These are the activations of a small neural network, seen along a few directions. Each row is one input.
In each table, some parts of the input vary, and every possible input appears once, in random order.
Descriptions start from the smaller parts, as in this example, which fits no table here: one of 5 places around a ring, together with either a single point or one of 11 places around a ring or (one of 3 separate values, together with one of 6 places along a line).
Shared parts are said once, and a part with two or three values counts as separate values.

Other details of the inputs shift rows strongly along three fixed directions, in all tables alike. That doesn't count.

Rows:
x1: -29  28  6  -9  -3  -6  -14  -27  3  -16  7  3  -5  2
x2: 17  -1  15  -4  15  -7  5  8  1  -7  5  -13  2  11
x3: 17  0  10  -4  10  -5  9  11  1  -4  7  -8  3  8
x4: 14  2  17  -2  11  -11  9  -6  7  -16  -1  -14  -4  20
x5: -30  22  0  -5  -8  -2  -14  -25  1  -11  6  8  -5  0
x6: 15  -4  10  0  14  -4  7  14  -1  0  1  -12  1  4
x7: 23  -2  24  -9  20  -6  2  -3  6  -13  -1  -11  1  16
x8: 10  -3  9  3  9  -4  9  7  4  -6  2  -10  -2  11
x9: 11  -25  -25  14  -17  17  4  23  -5  30  -13  5  7  -24
x10: -32  29  -11  -7  -3  -4  -14  -15  4  -11  -2  2  -3  -3
x11: -24  21  -10  -13  0  3  -17  -9  0  -4  4  15  3  -8
x12: 6  -31  -30  17  -26  21  1  31  -8  35  -8  10  8  -30
x13: 11  0  14  4  6  -5  8  7  5  -7  5  -14  -3  8
x14: 22  -26  -7  24  -37  -1  28  -28  -15  21  -18  0  -6  -12
x15: 6  -7  0  -9  38  15  -8  63  16  -1  18  1  10  9
x16: -10  31  15  -15  12  -13  -11  -25  3  -19  1  -9  -2  6
x17: -7  7  -21  4  -48  -10  3  -55  -17  12  -27  4  -1  -23
x18: 5  -14  -3  -8  34  13  -12  61  15  -3  11  0  11  13
x19: -28  27  2  -13  0  -9  -15  -30  6  -22  0  4  -5  11
x20: 26  -48  -4  20  -12  12  15  11  -11  25  -2  13  0  -5
x21: -20  34  2  -17  4  -11  -18  -25  4  -19  -5  -4  -1  3
x22: 42  -22  17  18  -29  -11  31  -53  -23  16  -23  -9  -8  -14
x23: -22  32  2  -19  4  -12  -19  -24  4  -20  -2  -1  1  6
x24: -32  9  -37  4  -32  18  -21  -5  -5  24  -14  17  4  -40
x25: 13  -5  17  0  10  -8  8  -5  6  -15  2  -8  -4  22
x26: 25  -4  28  0  20  -9  19  2  6  -15  13  -11  -5  26
x27: 6  -26  -26  15  -23  19  0  25  -6  32  -8  8  7  -28
x28: 19  -4  12  -4  15  1  6  10  2  -3  6  -3  2  6
x29: 16  4  22  -4  13  -8  4  2  2  -10  8  -17  1  9
x30: 11  -1  6  2  7  -3  12  9  5  -5  6  -6  -2  11
x31: -3  -32  -30  12  1  20  -1  63  10  18  2  9  7  2
x32: 17  -3  12  -3  16  1  1  7  3  -2  -1  -9  2  2
x33: 19  1  12  -4  12  -6  10  8  2  -5  6  -11  2  8
x34: -46  5  -43  2  -11  21  -24  43  9  15  5  17  7  -21
x35: 6  -11  8  6  8  -1  10  8  0  -2  5  -3  -3  10
x36: 6  -16  4  9  5  2  11  11  -1  3  3  0  -3  8
x37: -24  26  -9  -13  -3  -4  -14  -10  -2  -8  5  8  3  -4
x38: 18  1  7  -3  9  -4  9  12  3  -1  3  -10  2  3
x39: -15  11  17  -13  14  -3  -13  -25  0  -17  16  20  -6  15
x40: 18  -3  19  -4  15  -4  2  -2  -1  -7  3  -7  1  8
x41: 9  -10  11  5  8  -1  9  5  3  -5  7  -3  -3  15
x42: -13  9  -29  11  -51  -6  6  -48  -11  13  -31  4  -6  -24
x43: 45  -16  12  14  -33  -17  31  -49  -16  10  -28  -19  -6  -6
x44: 11  -8  11  4  10  -2  10  8  4  -6  6  -7  -2  14
x45: -32  23  2  -6  -5  -2  -16  -25  2  -13  9  9  -6  3
x46: -7  -28  -29  13  5  20  1  67  5  21  5  8  8  -6
x47: -25  26  -12  -6  -5  -2  -8  -10  4  -7  1  5  -3  -2
x48: 14  -10  13  0  12  -1  5  4  -4  0  2  -3  1  3
x49: 10  -6  8  4  7  -3  9  7  3  -4  4  -7  -2  11
x50: -32  24  -1  -7  -6  -2  -16  -21  3  -12  7  7  -4  0
x51: -24  32  0  -15  4  -8  -18  -20  1  -14  1  -1  0  -1
x52: 18  1  13  -5  16  1  5  6  4  -4  3  -6  1  3
x53: -43  7  -47  1  -11  19  -18  39  7  15  5  23  7  -17
x54: 38  -22  9  23  -33  -9  39  -43  -16  13  -14  -5  -11  -1
x55: 11  -46  -21  26  -41  17  10  -5  -17  38  -9  21  -1  -26
x56: 23  -38  -7  26  -19  6  27  8  -11  24  -8  1  -4  -4
x57: 19  3  22  -4  14  -7  5  6  4  -9  6  -18  0  7
x58: -36  21  -8  -19  33  12  -31  35  14  -8  12  10  6  -2
x59: -29  19  -10  -11  4  6  -21  -6  0  -1  -2  12  2  -13
x60: 1  -25  -26  5  10  23  -8  66  6  22  3  8  13  -12
x61: -18  31  9  -19  8  -8  -20  -32  5  -20  -5  1  -2  4
x62: 27  -5  32  -3  22  -15  14  1  -3  -13  8  -16  -1  20
x63: 1  12  2  6  -48  -16  8  -74  -23  6  -18  -2  -7  -22
x64: 17  0  23  -4  14  -1  0  0  3  -7  5  -11  0  4
x65: -36  6  -44  4  -28  12  -16  5  -9  24  -13  17  5  -34
x66: 15  -4  11  -3  11  -7  5  10  -1  -5  4  -10  4  9
x67: -15  -1  -28  8  -32  3  0  -14  -4  12  -18  9  -1  -15
x68: 16  -21  -5  18  -11  0  21  6  -7  14  -8  -6  -3  -4
x69: 23  1  22  -8  18  -6  2  -5  6  -11  -5  -14  0  12
x70: 13  -16  21  -4  18  -1  -3  -1  3  -11  9  7  -3  23
x71: -32  23  -11  -4  -4  -3  -11  -14  1  -6  -3  4  -4  -6
x72: 6  -21  14  3  13  4  0  0  -5  1  10  14  -4  10
x73: -41  18  -17  -12  18  11  -22  32  14  -10  21  18  3  10
x74: 14  -8  10  0  12  -4  7  15  -3  0  3  -9  2  6
x75: -25  27  0  -12  -4  -5  -18  -16  0  -10  5  1  1  -7
Each input here is: one of 5 separate values, together with either a single point or one of 6 places along a line or (one of 2 separate values, together with one of 4 places along a line).
Changing only the choice among 5 separate values turns x26 into x44. The same change can be made to x28. Which row results?
> x60
Changing only the choice among 5 separate values turns x24 into x52. The same change can be made to x63. Which row results?
> x37
Which other rows does x23 become when the choice among 5 separate values takes its other values? List them by row number.
> x2, x3, x74, x75
Which other rows does x37 become when the choice among 2 separate values takes its other values? List them by row number.
> x11
Which other rows does x59 become when the choice among 2 separate values takes its other values? List them by row number.
> x65

Rows:
x76: 24  -23  1  9  -15  -4  16  -13  -8  8  -7  2  0  1
x77: 44  -19  31  5  13  -3  22  -3  3  -3  2  -15  -3  15
x78: 1  -4  -23  -4  11  14  -11  52  0  18  0  2  14  -23
x79: 20  -5  29  3  2  -8  17  -35  -7  -8  -1  -3  -6  10
x80: -24  31  -3  -12  12  -5  -14  -5  4  -13  6  0  0  2
x81: -13  -10  -15  12  -32  6  -2  -17  -13  16  -5  14  -1  -20
x82: -12  6  4  -3  -4  -3  -8  -31  -5  -7  -6  7  -6  0
x83: -4  -13  -25  4  7  19  -9  46  4  18  8  10  6  -10
x84: -5  -7  -24  15  -41  3  8  -12  -10  21  -14  0  -1  -24
x85: 21  -13  -4  9  -16  -6  19  -4  -3  8  -9  -6  -1  3
x86: -19  21  -2  -15  5  -2  -20  -12  6  -15  5  11  1  7
x87: -26  21  5  -12  14  -1  -15  -13  -2  -11  13  14  -3  6
x88: 47  -37  4  21  -8  5  37  22  -2  18  -10  -16  0  -1
x89: 15  -21  18  2  26  7  10  33  5  -2  14  2  3  17
x90: -9  -13  -22  8  -30  3  3  -16  -12  17  -10  20  1  -13
x91: -8  -12  -27  -2  6  18  -15  53  10  12  6  13  10  -2
x92: 23  2  45  -8  30  -14  6  -23  4  -26  7  -15  -7  30
x93: -26  25  -7  -13  2  -6  -11  -6  6  -16  5  6  -3  10
x94: 31  3  33  -1  27  -14  18  0  4  -17  9  -20  -4  24
x95: -5  -5  -22  15  -34  4  12  -15  -8  19  -17  6  -1  -22
x96: -25  19  2  -13  14  2  -25  -9  9  -15  4  7  -2  6
x97: -7  11  -3  1  -13  -8  -1  -29  -3  -4  -15  -6  -4  -5
x98: 2  -5  -22  16  -44  0  10  -20  -13  22  -18  -5  2  -26
x99: 41  -15  19  3  -3  -5  15  8  -7  10  -7  -22  5  -9
x100: 10  -20  15  -1  33  6  -1  36  9  -7  12  -1  2  21
x101: -23  31  -1  -13  10  -1  -12  -2  7  -14  1  -3  4  1
x102: -21  28  -6  -16  6  -6  -15  -2  7  -16  1  -2  5  7
x103: -26  18  0  -16  6  -2  -17  -13  4  -14  8  15  1  9
x104: -15  17  2  -1  -15  -9  -3  -25  -2  -7  0  -3  -5  -3
x105: 10  -7  16  -8  44  5  -4  44  11  -10  25  -2  4  21
x106: 7  -21  6  9  2  2  6  2  -4  5  -2  5  -2  4
x107: -5  -13  -19  13  -32  9  7  -19  -11  22  -14  15  -1  -22
x108: -20  2  -25  4  -13  6  -9  6  2  9  -11  3  1  -12
x109: 37  -21  15  10  9  -1  18  5  -3  8  4  -8  -2  8
x110: 15  -7  10  7  -18  -3  15  -37  -10  6  -10  1  -6  -6
x111: 36  -18  31  4  21  -7  20  3  -5  -4  11  -9  -4  19
x112: -9  15  7  -3  -10  -4  -12  -29  0  -7  3  2  -4  -3
x113: -13  11  -26  -11  -12  5  -17  13  -2  12  -12  7  11  -24
x114: -21  -3  -17  5  -9  7  -6  -1  -10  11  2  21  1  -12
x115: 6  22  25  -5  6  -20  10  -40  -5  -18  2  -10  -10  13
x116: -27  22  2  -6  -2  -6  -11  -10  4  -14  9  0  -6  3
x117: -9  -13  -20  1  11  22  -10  49  11  12  7  11  7  -6
x118: -24  19  1  -12  12  1  -26  -10  9  -14  2  6  -2  4
x119: 36  -20  7  0  15  8  11  42  2  12  -4  -15  10  -9
x120: -21  8  -29  -3  -12  4  -9  13  4  4  -5  9  4  -7
x121: -3  -12  -22  17  -36  1  12  -20  -10  18  -22  3  -7  -18
x122: -27  27  -4  -13  13  -2  -19  -1  8  -14  -2  -5  2  5
x123: -23  19  -1  -8  8  -6  -12  -9  7  -14  -1  -1  -3  6
x124: -9  32  27  -15  18  -16  -9  -19  7  -32  13  -15  -4  17
x125: 38  -23  2  14  6  1  25  30  -3  13  -2  -18  5  2
x126: -12  -20  -17  5  5  19  -11  54  6  13  14  10  7  -4
x127: 3  7  35  -4  1  -16  4  -45  -8  -20  9  -2  -9  14
x128: -30  25  10  -20  33  5  -33  25  18  -24  28  5  2  16
x129: 8  -7  -20  7  -33  2  2  -21  -14  26  -32  -3  3  -35
x130: -15  2  -20  7  -22  5  6  -6  -1  11  -9  8  -4  -15
x131: 4  -26  -5  3  24  19  -7  74  13  9  23  1  9  9
x132: 33  -19  12  16  4  -7  29  8  -4  5  1  -13  -6  8
x133: 46  1  36  0  3  -26  28  -39  -3  -18  -6  -25  -7  23
x134: -1  14  0  2  -17  -8  8  -34  -4  -2  -13  -6  -3  -9
x135: -21  0  -20  -10  11  11  -20  33  10  0  11  15  8  3
Changing only one part turns x134 into x97. The same change can be made to x130. Which row results?
> x121
Describe the family of inputs behind these rows.
> one of 5 separate values, together with either a single point or one of 5 places along a line or one of 6 places along a line
Which other rows does x115 become when the place on the line of 5 takes its other values? List them by row number.
> x80, x94, x125, x132
Which other rows does x104 become when the place on the line of 5 takes its other values? List them by row number.
> x84, x98, x116, x124
Which other rows agree with x76 in the choice among 5 separate values? List them by row number.
> x85, x86, x90, x91, x93, x102, x103, x113, x120, x133, x135
Which other rows does x103 become when the choice among 5 separate values takes its other values? List them by row number.
> x79, x81, x87, x100
